Each row below holds a small network's activations on one input, seen along a few directions.
In each table, some parts of the input vary, and every possible input appears once, in random order.
Descriptions start from the smaller parts, as in this example, which fits no table here: one of 8 places around a ring, together with either a single point or (one of 2 separate values, together with one of 4 places along a line) or one of 11 places around a ring.
Shared parts are said once, and a part with two or three values counts as separate values.
In the rows, 128 means zero.

Other details of the inputs vary at random and push rows far along two fixed directions, the same in every table; ignore that.

Rows:
row 1: [107 133 161 121 108 112 128 100 100 157 148 115 147]
row 2: [152 135 154 113 163 173 106 155  95  91 124 117  93]
row 3: [110 158 191 107 100 147 120 100 103 126 158 105 114]
row 4: [146  97 108 157 170 138 166 179 146  95 106 156  99]
row 5: [145 121 169 140 163 165 113 155  77 105 113 138 128]
row 6: [127 142 146 112  82 116 106 113 124 155 156 126 110]
row 7: [126 137 193 111 103 135  78  87  79 132 160 117 122]
row 8: [154 133 174 134 159 185  85 162  60  87 123 122 119]
row 9: [125 140 146 107 104 108 101  90 114 158 150 137 137]
row 10: [164 130 170 130 162 179  76 148  63  83 122 125 104]
row 11: [103 121 152 133 105 100 131  79 138 139 141 121 151]
row 12: [110 111  94 144 120  92 158 104 182 152 104 135 179]
row 13: [109 105  83 149 125  80 164  94 203 141 104 148 173]
row 14: [113 155 147 100  90 124 112 126 127 156 146 101 135]
row 15: [122 165 163 121  85 129 109 130  78 162 158 121 125]
row 16: [147  98  68 146 188 121 150 172 156 118  87 161 151]
row 17: [151 137 141 127 161 165 135 177 123 104 108 157 104]
row 18: [ 97 127 118 129 104 116 137  92 161 135 138  89 153]
row 19: [125 141 121 121  88 103 117 106 127 155 158 132 119]
row 20: [166 137 117 126 169 147  99 170  81 117 119 152 102]
row 21: [126 142 163 117  91 123 102 108  83 141 176 118  97]
row 22: [110 148 126 125  96  95 136  97 129 163 149 137 139]
row 23: [128 150 153 101 105 110  81  99  91 161 150 120 135]
row 24: [114 115  59 137 124  96 152  94 214 134 106 117 156]
row 25: [139 110 110 144 181 162 174 170 151  90  92 136 122]
row 26: [155  83  65 155 187 122 151 147 187  99  78 176 143]
row 27: [110 131 151 114 111 108 111 106 100 153 153 107 146]
row 28: [153 136 188 140 159 185  99 147  65  81 124 141 109]
row 29: [109 126 137 123  91 106 127 126 128 150 154  96 126]
row 30: [105 122 122 127 103 117 137  72 169 128 143 107 134]
row 31: [122 105  62 143 121  85 145  91 206 132 102 124 168]
row 32: [109 115  61 146 121  78 183 116 184 163 114 140 164]
row 33: [125 138 167 105 114 115  86  98  77 146 158 109 122]
row 34: [140  89  92 168 178 142 171 152 163  89  81 144 149]
row 35: [159 107 137 144 169 166 115 140 113  78 111 146 113]
row 36: [160 121  84 141 161 129 125 173 124 115 113 151 106]
row 37: [111 142 137 126  81 100 136 112 147 159 147 128 128]
row 38: [165 124 116 131 157 147 108 185 112 112 112 145  95]
row 39: [133 149 165 108 105 123  69 100  91 146 142 116 138]
row 40: [113 142 141 120 106 107 127 106 118 168 135 129 159]
row 41: [115 114  70 124 119  98 170  96 223 134 114 132 146]
row 42: [120 127 117 128  95 107 120  75 165 138 131 127 154]
row 43: [147 121 132 145 173 147 141 162  92 103 124 158 102]
row 44: [154 164 183 115 155 194 104 166  78  97 123 146  98]
row 45: [108 129  94 143 118 121 162 109 185 139 108 122 163]
row 46: [115 150 124 101  97 113 118  95 155 147 138 102 136]
row 47: [118 116  87 142 119 105 138 110 179 133 109 120 175]
row 48: [165 144 160 108 154 181  99 173  92 104 124 151  85]
row 49: [119 128  82 136 109  93 143 136 153 153 134 124 144]
row 50: [123 150 193  93  91 144  96 107  90 135 169 105  94]
row 51: [116 151 154 121  81 120 123 129 115 165 146 116 130]
row 52: [102 125 146 126 109  94 139  84 129 150 148 127 144]
row 53: [107 135 137 129 104 106 144 107 108 158 151 114 137]
row 54: [113 120  64 135 120  79 156 120 171 160 125 129 160]
row 55: [112 171 173 103  89 146 117 111 110 151 144 105 137]
row 56: [152  98  54 137 180 123 162 174 195 105  80 150 120]
row 57: [106 125 114 125 106 110 128  79 163 131 137  92 138]
row 58: [139 138 164 139 158 189 122 154  89  95 117 123 115]
row 59: [155 118 131 132 166 149 121 152  86 106 134 152  92]
row 60: [148 106 135 142 177 153 113 164 101  97 107 135 133]
row 61: [139  98  98 147 180 147 183 182 162  98  89 141 118]
row 62: [154 134 148 133 172 155 115 161  88 113 113 171 120]
row 63: [147 120 129 151 160 153 145 181  91 109 122 143 105]
row 64: [ 95 130 132 136 103 116 151  78 166 129 139 109 142]
row 65: [110 158 143 116  95 137 103 104 127 144 141  99 149]
row 66: [155  91  66 150 193 120 153 165 140 101 102 150 110]
row 67: [144 127 117 132 159 155 153 180 141 117  97 145 123]
row 68: [156 114  91 145 178 165 137 152 161  87  93 158 118]
row 69: [147 137 179 122 159 178 123 171  85  94 128 139  86]
row 70: [159 118  92 137 168 135 132 157 124 116 115 170 110]
row 71: [107 125 126 112 102 112 147  81 171 132 145 106 127]
row 72: [117 116  82 135 108  92 151 141 179 153 123 121 145]
row 73: [148 134 165 116 159 178 109 187  80 100 127 119  96]
row 74: [116 170 178 117  96 153 100  97 105 134 148 119 129]
row 75: [152 122 140 117 162 157 116 167 108  99 120 123  90]
row 76: [119 124 133 119  93  99 118 113 130 147 153 100 110]
row 77: [152 112 102 159 174 157 146 164 144  97  79 156 149]
row 78: [111 110 121 121 112  87 135  78 147 149 147 127 140]
row 79: [116 111  89 137 126  94 136 114 174 144 109 128 175]
row 80: [120 127 154 116  87 114 117 107 120 144 164 113 102]
row 81: [153 105  92 146 166 127 135 167 120 104 120 138  98]
row 82: [118 119 139 121 112 100 104  86 126 138 139 106 142]
row 83: [119 153 171 115  89 128  94 128  62 148 176  97 113]
row 84: [ 83 150 180  83  67 150  95 118  48 133 138 111 102]
row 85: [104  98  58 144 129  71 177 114 182 149 127 119 155]
row 86: [115 145 182 120  86 132 118 129  86 151 159 103 113]
row 87: [105 107  86 152 113  79 180 109 176 139 137 133 133]
row 88: [104 146 155 105 100 131 122 108 125 136 151  85 134]
row 89: [150 140 126 121 167 174 121 180 120 101 105 133 121]
row 90: [ 76 138 114  94  64 115 128 112 120 150 113 127 133]
row 91: [152 106  93 163 179 147 152 154 163  86  80 169 142]
row 92: [111 147 125 131  85  96 136 107 134 159 153 133 131]
Description of these inputs: one of 2 separate values, together with either a single point or (one of 5 places around a ring, together with one of 9 places around a ring).
Q: The inputs of row 45 and row 58 match in every part but the choice among 2 separate values. If row 14 is changed in the same way as row 45 into row 58, which row does it become?
A: row 73
Q: The inputs of row 82 and row 39 match in every part but the choice among 2 separate values. If row 88 is changed in the same way as row 82 into row 39, which row does it become?
A: row 89
Q: The inputs of row 61 and row 67 match in every part but the choice among 2 separate values. If row 83 is changed in the same way as row 61 into row 67, which row does it become?
A: row 49
Q: Change only the place on the ring of 5 in row 41. List by row number the other rows that result.
A: row 44, row 46, row 55, row 89
Q: Change only the choice among 2 separate values in row 92. List by row number the other rows that result.
A: row 87
Q: Start at row 42 and move only the place on the ring of 9, one step at a time. The first step leads to row 26. Which rows follow, in order?
A: row 9, row 70, row 19, row 6, row 48, row 41, row 68
Q: Change only the place on the ring of 5 in row 9. List by row number the other rows that result.
A: row 16, row 23, row 40, row 62
